These are the activations of a small neural network, seen along a few directions. Each row is one input.
Each table varies a few parts of the input and shows all the possible inputs, shuffled.
A made-up example of a description, with smaller parts first: one of 3 separate values, together with either a single point or one of 11 places along a line or (one of 4 places along a line, together with one of 5 places around a ring).
Shared parts are said once, and a part with two or three values counts as separate values.
(in the rows, 128 means zero)

Other details of the inputs shift rows strongly along three fixed directions, in all tables alike. That doesn't count.

Rows:
r1: [124 140 148 157 116 124 128  73  60 141 121 103 102]
r2: [163 107 137 132 157 142 148  55 123 133 132  99 112]
r3: [140 110 117 120  77 132 172  59  53 154 128 111  84]
r4: [118 148 137 121 116 137 130  79  65 124 136  91 106]
r5: [134 148 152 121 155 138 147 139 104 124 183 117 129]
r6: [181 133 201 115  95  78 117 161 156  90 108 133 120]
r7: [149 136  97 144 127 156 159 125  93 145 164 127 135]
r8: [ 53  74 114 160 108 102 122 156 149 108  72 122 104]
r9: [171 116 108 112 133 144 159 103  78 159 128 138 137]
r10: [125 138 114 116 140 136 118 101  69 148 117  91  94]
r11: [186 148 135 119  92 109 149 166 182 112 116 133 198]
r12: [147 149  89 164 184 155  96 135 151 135 194 160 124]
r13: [117 152 137 156 155 152 109 151 119 169 209 171 144]
r14: [177 118 115 134 146 147 156 111  93 151 138 155 158]
r15: [147 177 111 139 157 138  88 126 103 109 177 151 142]
r16: [ 62 108  50 146 149 116  92 160 123 145 127 140  87]
r17: [158 132 154 153 146 118 109 169 177 108  87 115 185]
r18: [ 32  39  95  94 138 103 130 129 116 174 105 156  69]
r19: [108 216  96 170 202 172 122 172 120 157 157 165 151]
r20: [185 134 149 127 132 141 106 159 213 115 114 123 169]
r21: [144 151  98 156 197 185  93 143 154 145 200 164 146]
r22: [ 82  69 122 100 116  93 122 180 192 141  98 138 119]
r23: [139 153 121 102 113 114 112  75  60 117 132 105  84]
r24: [ 72  89  94 128 117 106 121 144 216 129 112 134 128]
r25: [107  70  96 105  71 111 138 164 168 120  73 147 112]
r26: [ 36  52  79 145 165 120 117 128 109 157  86 149 102]
r27: [119 117 141  97 118 126 138  38  52 115 114  96  85]
r28: [117 153 143 119  90 138 116  66  63 139 141 112 102]
r29: [ 27  92  78 152 143 135 110 142 136 123 139 149 115]
r30: [115  95 106 116  81 119 154 188 173  99 100 133 142]
r31: [112 138 140 106 129 134 152  72  63  95 139  85 106]
r32: [160 105 212  90  83  91 144 100 116 101  83 103  95]
r33: [147 141 141 140 107 148 126  71 105 148 147 110  92]
r34: [133 168 140 115 109 109  99 165 192 104 122 133 203]
r35: [159 150 150 132 198 155 110 157 115 165 188 177 171]
r36: [117  69  96 133  82  90 141 158 168 101  85 159 111]
r37: [164 132 129 124 161 158 113 112 127 154 137 133 133]
r38: [187 123 208 111 121  99 134 148 173 108 108 120 163]
r39: [ 77  74  95 118 110 131 100 158 199 127  97 146  92]
r40: [187 148  96 131 156 160 147 142 130 154 166 138 180]
r41: [ 28  57  49 129 153 119 129 118 120 164 100 109  85]
r42: [129 157 133 146 113 138 118  97  64 158 133 103 106]
r43: [159 177 123 138 162 174 121 147 141 123 190 117 150]
r44: [149 146 167 137 114  86 136 124 155  99  85  95 167]
r45: [152 133 106 133 137 152 175 124  96 122 166 123 142]
r46: [159 127 121 147 123 144 168  99  85 131 152 123 132]
r47: [ 66 125  80 131 132 135 170 164 142 140  93 179 102]
r48: [126 168  87 167 207 174  82 175 119 153 184 158 167]
r49: [ 46 103  88 139 138 142 146 121 182 141  97 163  69]
r50: [ 69  98 111 150 100 111 110 182 158 118  79 117 117]
r51: [140 126  91 137 144 131 173  90 107 145 167 134 153]
r52: [ 41  79 102 129 125 112 134 144 122 155 143 131  73]
r53: [ 60  84  98 169 122 140 108 124 170 145 142 161 100]
r54: [ 69  78 103 140 126 103 131 125 207 118 112 137 127]
r55: [194 131 171 141  58 119 148 139 147 106 102 142 162]
r56: [116 104 140  78 120 124 138  34  35 138  91  97  85]
r57: [135 172 123 118 169 127 125 157 143 163 202 138 171]
r58: [162 176 223 105  90  94 159 169 172 105  70 148 126]
r59: [198 103 153 125  94 110 164 133 164 101  83 127 168]
r60: [174 150 164 131 132 127  90 195 156 126  78 132 186]
r61: [142 173 135 115 162 150 127 180 121 140 201 127 150]
r62: [124 156 116 124 143 113 145  84  87 147 133  80 131]
r63: [124 105 140 103 132 120 152  25  65 118 107  87 102]
r64: [197 157  98 128 124 135 138 136 101 134 157 140 136]
r65: [148 150 146  97 143 138 116 137 101 157 166 128 115]
r66: [136 141 149 118 148 109 157  84 104 143 169 114 136]
r67: [148 180 122 106 142 159  89 126 100 131 162 130 147]
r68: [116 134 137 129 138 127 158  90  61 109 121  70 101]
r69: [138 218 164 130 115 137 102 201 205  83  91 182 187]
r70: [ 35  83  41 163 160 108  97 153 125 137 124 155  79]
r71: [158 163  90 147 166 154  89 146 152 138 184 150 121]
r72: [170 140 169 141  96 131 118 141 173 100 106 102 133]
r73: [166 125 224 119  83  93 148 116 121  95  97  96 118]
r74: [160 133 122 153 197 172 104 127 145 151 166 165 162]
r75: [ 71  81 111 139 124 128 128 162 200  93 116 130 114]
r76: [174 157 215 112  65 104 111 172 157 128 119 130 143]
r77: [122 146 153 133 106 136 124  58  65 126 142 119 113]
r78: [181 156 171 107 107  98  95 204 170 117 133 143 135]
r79: [186  99 164 103  64 102 167  94 115  96  66 112 116]
r80: [149  93 205  90  74  91 133  75 108  82  29 105 122]
r81: [109 176  88 145 189 147 107 130 140 138 205 154 200]
r82: [ 52 101 105 104  91 114 109 188 183  89  95 125 130]
r83: [142 120 146 149 137 141 149  57  94 123 140  92  92]
r84: [125 156 124 121 138 140 145 116  69 125 136  72 112]
r85: [161 134 169  94  86 108 106 138 172  91  67 106 167]
Each input here is: one of 5 separate values, together with either a single point or (one of 2 separate values, together with one of 8 places around a ring).
Changing only the choice among 5 separate values turns r74 into r80. The same change can be made to r21. Which row results?
> r27
Changing only the choice among 5 separate values turns r43 into r30. The same change can be made to r54. Which row results?
> r51
Changing only the choice among 5 separate values turns r67 into r25. The same change can be made to r56. Which row results?
> r9
Change only the choice among 5 separate values in r59. List by row number the other rows that result.
> r2, r17, r38, r63
Change only the choice among 2 separate values in r8. List by row number the other rows that result.
> r50
Change only the place on the ring of 8 in r16. List by row number the other rows that result.
> r10, r41, r42, r50, r60, r62, r84
